A small network was trained on made-up records. Each row is its average activation on records with the value named, seen along a few directions.
Related values have similar rows: they may be neighbours, one step apart, or belong to one group.
(in the rows, 500 means zero)
Strong random noise was added to every row along 10 fixed directions; ignore it. To show where, here is one row again and again, with new noise each time:
447  477  489  492  528  524  519  369  439  502  360  382  567  516  554  534  425  537  596  489
429  480  447  452  519  640  425  380  421  608  400  454  546  413  555  488  655  587  616  454
457  554  452  433  548  635  441  507  358  461  446  503  542  542  536  485  657  557  482  455
646  558  437  440  400  643  403  258  717  511  455  480  762  441  699  457  540  567  701  479
380  441  524  448  507  571  432  445  422  553  519  522  483  427  585  552  456  588  508  277
479  720  380  583  401  573  373  500  502  423  525  551  634  580  435  601  443  415  447  621
381  388  466  593  537  545  323  299  615  502  476  401  536  471  585  577  391  737  502  412
430  636  369  596  389  547  490  430  522  469  461  482  632  559  449  569  379  468  378  509
440  454  511  281  395  608  468  552  639  435  586  524  532  622  529  491  532  745  581  457
398  353  510  614  598  457  484  415  496  554  378  389  452  462  480  517  493  570  610  560
543  495  517  679  557  440  335  643  704  382  613  616  479  582  403  515  510  467  564  750
567  633  493  278  441  726  576  705  475  639  575  810  559  450  458  324  683  298  572  404


Field MIFEM:
kez: 379  476  475  564  570  565  403  672  680  527  645  614  398  552  359  485  293  567  277  383
gim: 572  583  491  372  435  549  463  514  518  507  537  592  483  570  449  499  394  418  559  664
govo: 580  491  443  712  566  440  518  458  817  383  489  500  642  570  419  425  590  517  375  702
pifal: 573  536  519  685  527  270  533  470  277  360  415  318  465  463  507  579  627  361  538  711
nit: 543  362  528  642  521  393  602  558  812  503  574  527  502  449  488  353  635  558  362  478
rak: 266  387  574  554  484  335  428  477  437  373  559  285  386  599  486  790  412  696  401  531
nolib: 377  525  471  391  361  535  581  484  482  697  415  562  472  402  430  517  322  412  617  465
ropep: 557  577  387  624  313  491  295  670  517  397  666  485  462  538  473  574  914  561  396  679
kiv: 527  629  488  398  316  376  712  616  363  524  425  435  494  526  370  474  759  424  794  843
pab: 335  523  568  240  492  631  318  445  313  689  585  514  414  391  485  560  560  675  694  417
nenab: 391  353  495  549  529  471  571  508  450  521  342  344  356  603  391  529  518  594  428  626
sali: 504  581  390  860  642  364  457  612  484  492  397  545  482  542  251  549  382  204  391  820
sul: 408  618  557  203  654  716  526  789  314  501  536  624  410  662  285  416  509  429  436  552
tepi: 357  316  607  574  449  283  500  428  588  424  600  460  324  510  455  662  232  670  438  419
taru: 552  480  476  475  510  442  360  404  364  597  522  453  496  313  592  531  904  613  730  590
vab: 392  376  548  684  562  274  451  491  514  576  522  375  416  339  490  584  611  496  605  579
bovur: 568  338  567  421  606  495  609  616  528  495  486  557  410  427  560  424  547  517  582  409
gezal: 524  685  442  287  259  570  817  687  476  545  438  542  596  617  336  394  522  286  493  584
nog: 479  496  543  283  337  550  533  715  650  402  701  671  499  603  508  496  501  625  443  344
kab: 507  655  436  542  566  601  527  454  376  538  432  476  533  550  404  500  425  411  328  550
fulok: 463  459  517  576  484  379  661  447  479  515  395  358  470  610  348  569  326  521  420  705
zar: 576  483  471  508  662  532  527  567  445  503  538  553  441  495  529  274  652  561  363  367
nize: 462  499  490  552  541  477  513  276  355  580  372  264  478  537  506  568  432  547  459  553
kisib: 576  481  528  483  427  503  228  425  714  437  692  434  506  524  590  635  481  764  658  705
pas: 550  667  486  295  367  655  441  600  581  633  550  658  503  580  405  484  251  348  654  587
pupug: 646  357  547  581  751  406  482  314  421  390  377  380  432  453  647  455  391  491  563  448
natun: 582  497  537  478  607  588  323  659  393  428  598  580  368  476  564  488  797  496  512  497
dudab: 576  516  460  433  483  484  633  428  316  501  364  409  512  467  518  410  746  461  498  527
The values of MIFEM form a tree with 9 forks.
Q: Which values are neighbours of pab? Give them in the order they are listed.
A: pifal, kiv, taru, zar
Q: Which values are neighbours of gezal? Give them in the order they are listed.
A: kez, sul, nog, natun
Q: Which values are neighbours of pupug? Give them in the order they are listed.
A: dudab
Q: Which values are neighbours of nize? Give them in the order they are listed.
A: kab
Q: Which values are neighbours of govo? Give them in the order they are listed.
A: nit
Q: Fewest steps between fulok and rak?
A: 5

Field SOF:
dudak: 561  396  484  655  594  458  563  368  645  542  329  393  577  466  524  421  532  496  599  625
pazod: 659  419  571  441  581  434  724  538  614  414  454  481  574  562  592  316  565  474  530  461
tebes: 538  547  549  463  422  391  589  654  629  345  599  566  534  643  441  515  396  462  511  601
fes: 387  544  371  593  464  640  353  499  651  590  523  620  540  472  408  489  425  523  377  469
dudel: 597  631  624  343  672  506  401  542  159  282  535  508  475  606  657  581  486  448  508  428
memov: 479  513  435  557  475  458  711  385  103  606  375  370  466  309  590  465  805  413  298  234
zor: 554  535  593  380  574  498  431  488  455  357  526  458  531  596  585  553  451  562  565  533
rupu: 576  463  487  615  438  342  421  609  364  280  605  413  370  535  562  573  968  648  390  611
belu: 449  522  431  373  212  496  594  262  441  618  446  323  545  440  559  616  353  593  584  408
pano: 440  519  486  514  476  536  392  541  533  547  502  513  512  474  446  558  510  480  640  595
vani: 522  427  601  296  376  459  599  705  464  402  560  562  448  523  575  508  628  503  651  407
The values of SOF form a line.
Q: Going along SOF from belu by way of its neighbour rupu, in what order are pazod, fes, dudel, pano met?
A: dudel, pazod, pano, fes
Q: Fewest steps between memov and dudak?
A: 5
